Each row below holds a small network's activations on one input, seen along a few directions.
In each table, some parts of the input vary, and every possible input appears once, in random order.
A made-up example of a description, with smaller parts first: one of 3 separate values, together with either a single point or one of 11 places around a ring or (one of 5 places around a ring, together with one of 6 places along a line).
Shared parts are said once, and a part with two or three values counts as separate values.

Other details of the inputs vary at random and push rows far along three fixed directions, the same in every table; ignore that.

Rows:
R1: [-8,-14,-3,-8,-13,1,24,-7,11,-10,-8,-15,22]
R2: [-12,-9,12,-10,25,17,-20,13,-6,18,1,-8,-2]
R3: [6,21,-7,3,3,-15,-9,7,10,-33,34,-5,-6]
R4: [1,-8,14,6,-12,-18,1,13,-17,-26,-1,5,7]
R5: [-12,13,7,-1,38,18,-12,10,-6,19,-12,-5,-17]
R6: [-8,1,-16,-10,37,24,-14,1,3,16,6,17,-15]
R7: [-6,2,0,-4,5,0,-12,0,-14,7,3,24,3]
R8: [-6,-2,-5,1,29,28,-5,5,-14,4,-5,-5,-10]
R9: [-10,-13,-8,-12,11,27,16,-9,18,30,-8,-18,8]
R10: [3,-5,-8,15,-6,-10,1,-5,-16,-2,-4,37,-18]
R11: [-5,11,19,-2,16,-7,-14,18,2,-9,9,-14,1]
R12: [2,2,5,17,2,-12,14,10,-27,-10,-33,30,-15]
R13: [-16,-18,-4,-11,4,25,9,-12,9,30,-6,-21,11]
R14: [-3,-1,12,-3,7,-8,-3,18,-5,-24,1,-2,7]
R15: [29,-4,22,-6,-22,-7,-5,11,-18,-1,-32,28,-30]
R16: [0,26,1,-10,11,-10,-20,13,9,-27,40,-10,9]
R17: [1,10,-1,-12,15,0,-16,9,6,-9,26,7,8]
R18: [3,4,-10,10,-22,-8,7,-15,24,-7,22,-29,12]
R19: [10,1,2,13,-1,-6,-15,8,5,-5,20,1,-4]
R20: [0,10,10,7,-3,-15,-20,9,-1,-4,13,-2,5]
R21: [18,-5,17,14,-16,-20,-2,16,-1,-25,25,-6,4]
R22: [-6,14,-14,1,-21,-8,10,-23,15,-18,24,-23,12]
R23: [11,-11,-4,4,-25,-9,32,-5,15,-28,6,-14,22]
R24: [-21,-15,-3,-18,12,22,11,-8,13,35,-18,-15,10]
R25: [-8,-2,-10,10,-24,-17,22,-14,1,24,-31,18,2]
R26: [8,-11,-3,10,-9,-9,0,-5,-9,-4,3,36,-5]
R27: [6,14,6,6,-18,-26,-6,2,-5,-29,26,7,10]
R28: [-3,6,12,1,9,-8,-2,16,-7,-25,-2,-3,4]
R29: [-7,-5,2,-5,25,20,-27,8,2,24,9,2,-2]
R30: [-11,14,-14,-4,22,5,-9,2,-9,8,-3,19,-18]
R31: [-11,8,-14,-2,-20,-4,13,-24,8,-3,9,-9,13]
R32: [3,7,0,19,-4,-23,-2,10,-15,10,-21,34,-20]
R33: [-6,-13,-7,-1,-1,19,17,-12,4,26,-8,-14,3]
R34: [17,-10,-4,-21,-24,16,18,-19,-2,1,-41,-1,-7]
R35: [-1,5,-3,7,-12,-3,26,-10,14,3,-5,-21,5]
R36: [-5,3,15,10,9,-7,-8,9,-19,6,-10,6,-10]
R37: [-3,-7,6,-7,18,17,-12,13,-2,-15,18,-18,8]
R38: [-1,-6,8,3,4,-3,-19,10,-7,15,0,17,-1]
R39: [4,-2,23,7,-10,-29,0,20,-6,-14,-2,9,2]
R40: [15,16,3,19,-14,-31,-5,14,9,-25,20,0,-6]
R41: [8,-2,-4,19,-1,-15,0,11,-11,13,-16,36,-22]
R42: [11,-2,-9,12,-33,-21,21,-10,28,-8,14,-10,14]
R43: [2,-1,6,18,-3,-11,9,5,-31,-12,-23,21,-12]
R44: [-2,-24,0,3,-21,-7,31,-8,1,21,-28,15,7]
R45: [-7,4,-19,2,-18,-2,15,-26,12,-6,11,-10,4]
R46: [-1,6,-15,-15,5,11,1,-13,35,-12,38,-25,19]
R47: [12,-10,8,16,1,-9,10,16,-16,9,-19,31,-16]
R48: [-11,9,-6,2,-11,-1,0,-15,16,9,7,-25,13]
R49: [-12,-16,-3,4,-24,-7,29,-15,-14,3,-32,6,11]
R50: [7,-1,3,4,13,11,-5,12,-6,-21,16,-12,1]
R51: [22,10,-1,-29,13,13,-34,-15,2,-9,18,-17,-11]
R52: [0,13,19,8,8,-15,-5,15,-2,-12,3,-6,-4]
R53: [32,9,-1,-23,-1,-10,-20,-9,-1,-16,7,5,-14]
R54: [32,-2,11,-7,-18,-15,-14,3,-13,8,-26,32,-29]
R55: [-10,2,17,-8,17,5,-21,14,2,-2,17,-26,6]
R56: [30,1,5,-10,-50,-15,1,-23,13,-12,4,-21,2]
R57: [4,-3,-13,11,-2,-12,7,0,-13,1,-11,45,-21]
R58: [-11,1,2,-12,35,18,-27,15,5,30,0,7,-3]
R59: [15,-7,8,-16,-32,13,6,-17,-1,11,-24,-9,-11]
R60: [12,7,5,17,-2,-15,11,14,-13,-31,-6,10,-8]
R61: [-11,8,-14,-18,-6,2,9,-15,17,4,12,-9,23]
R62: [-7,-11,7,-5,12,10,-8,12,-13,-6,-2,-1,4]
R63: [-5,-2,-16,-14,-4,7,11,-17,23,2,16,-6,19]
R64: [-6,-1,-14,10,-15,-1,11,-18,7,18,-8,-6,0]
R65: [10,-4,8,19,2,-11,10,15,-18,7,-19,29,-20]
R66: [-14,-4,-4,-6,-8,5,-2,-12,11,24,-3,-11,16]
R67: [-4,-27,-9,0,-20,1,38,-11,-3,8,-34,16,12]
R68: [-8,-15,-15,-5,-14,9,16,-26,6,17,-4,13,14]
R69: [-7,-3,-1,-9,34,21,-25,14,7,30,2,8,-5]
R70: [-4,-5,-6,-5,37,31,-2,12,-7,8,-11,4,-9]
R71: [-18,1,-10,-8,2,6,5,-11,11,34,-18,-2,8]
R72: [5,-15,2,4,6,8,2,10,-15,-9,-3,9,-1]
R73: [-5,-6,-10,-5,-1,17,-3,-14,26,15,18,-26,15]
R74: [6,9,14,13,-11,-21,0,11,-12,-41,12,-11,6]
R75: [-5,14,9,0,20,1,-6,14,-5,-23,2,-12,0]
R76: [11,14,19,19,-12,-27,-2,10,-7,-28,16,-12,-2]
R77: [-12,9,4,-12,30,10,-29,15,6,22,4,0,0]
R78: [-2,-8,-6,7,-12,6,22,-14,1,16,-9,-13,2]
R79: [-26,8,-27,-18,11,21,11,-23,9,29,-11,-3,4]
R80: [1,2,-2,4,25,15,1,13,-10,-6,-8,4,-10]
R81: [-10,0,16,0,17,2,-16,12,-15,10,-5,-2,-6]
R82: [-5,8,5,3,27,17,-13,7,-7,12,4,-15,-12]
R83: [22,-15,0,-11,-41,4,19,-20,-13,-6,-38,5,-7]
R84: [3,-3,-1,1,21,8,-17,14,7,16,6,13,-8]
R85: [-3,13,-7,9,-23,-12,6,-16,20,-7,17,-32,13]
R86: [-2,6,-7,-4,22,16,-21,-1,10,-9,32,-6,-4]
R87: [9,13,7,11,3,-5,-4,11,-5,-39,22,-22,2]
R88: [-14,-8,-14,-13,-4,16,7,-23,7,20,0,4,17]
Description of these inputs: one of 2 separate values, together with one of 4 places along a line, together with either a single point or one of 10 places around a ring.
- Changing only the choice among 2 separate values turns R38 into R58. The same change can be made to R73. Which row results? => R84
- Changing only the choice among 2 separate values turns R77 into R66. The same change can be made to R71. Which row results? => R20
- Changing only the choice among 2 separate values turns R31 into R79. The same change can be made to R85. Which row results? => R32
- Change only the place on the ring of 10 in R50. List by row number the other rows that result. => R4, R8, R37, R43, R49, R62, R72, R74, R87
- Change only the choice among 2 separate values in R35. List by row number the other rows that result. => R82
- Change only the choice among 2 separate values in R55. List by row number the other rows that result. => R39
- Start at R1 and move only the place on the line of 4, one step at a time. The first step leads to R24. Which rows follow, in order? => R58, R17

Rows:
R89: [-11,-39,13,26,-2,-13,37,26,-34,-3,-33,33,9]
R90: [25,23,13,21,19,-42,-37,45,-21,-53,51,43,-14]
R91: [7,-28,15,-3,-52,-14,54,-8,4,-39,-16,-31,42]
R92: [-13,-12,-4,9,2,-3,-5,0,-9,46,-23,40,-4]
R93: [-12,-17,-13,3,4,-4,-4,-2,-8,40,-17,46,-5]
R94: [6,12,-12,-31,42,42,-34,3,4,5,19,-9,-18]
R95: [33,14,25,-6,-15,-19,-34,13,20,-36,44,-27,4]
R96: [-17,16,3,10,53,12,-22,30,-15,1,1,11,-23]
R97: [31,-1,18,23,-39,-44,20,11,-27,-42,-26,33,-21]
R98: [16,18,28,-7,0,-7,-26,15,9,-22,27,-47,1]
R99: [-22,19,-15,-7,57,32,-26,4,-3,2,29,-6,-6]
R100: [-15,26,-13,2,24,14,-5,-5,29,-34,53,-56,23]
R101: [19,-8,17,1,-8,-11,-15,10,-17,14,-22,15,-17]
R102: [-12,-6,-27,-17,7,42,23,-35,2,21,-38,-14,-4]
R103: [34,0,1,-5,-44,-25,4,-11,19,-36,27,-3,9]
R104: [-14,-18,-28,-40,-19,42,19,-54,38,50,-13,-36,19]
R105: [-21,-8,6,16,1,-7,10,5,-13,42,-36,28,-9]
R106: [3,2,-29,-17,-42,12,39,-49,26,-16,1,-39,19]
R107: [15,1,8,7,-58,-26,40,-24,9,-21,-15,-30,16]
R108: [-20,-5,0,19,14,4,11,6,-22,37,-37,29,-13]
R109: [-8,-1,10,16,2,-18,-13,20,-12,23,-11,31,-9]
R110: [-22,11,-15,-23,54,33,-35,0,21,23,34,-9,4]
- What is each input in this table made of? => one of 2 separate values, together with either a single point or one of 10 places around a ring
- Start at R110 and move only the place on the ring of 10, one step at a time. The first step leads to R90. Which rows follow, in order? => R99, R100, R96, R108, R105, R109, R92, R93
- Change only the choice among 2 separate values in R104. List by row number the other rows that result. => R93
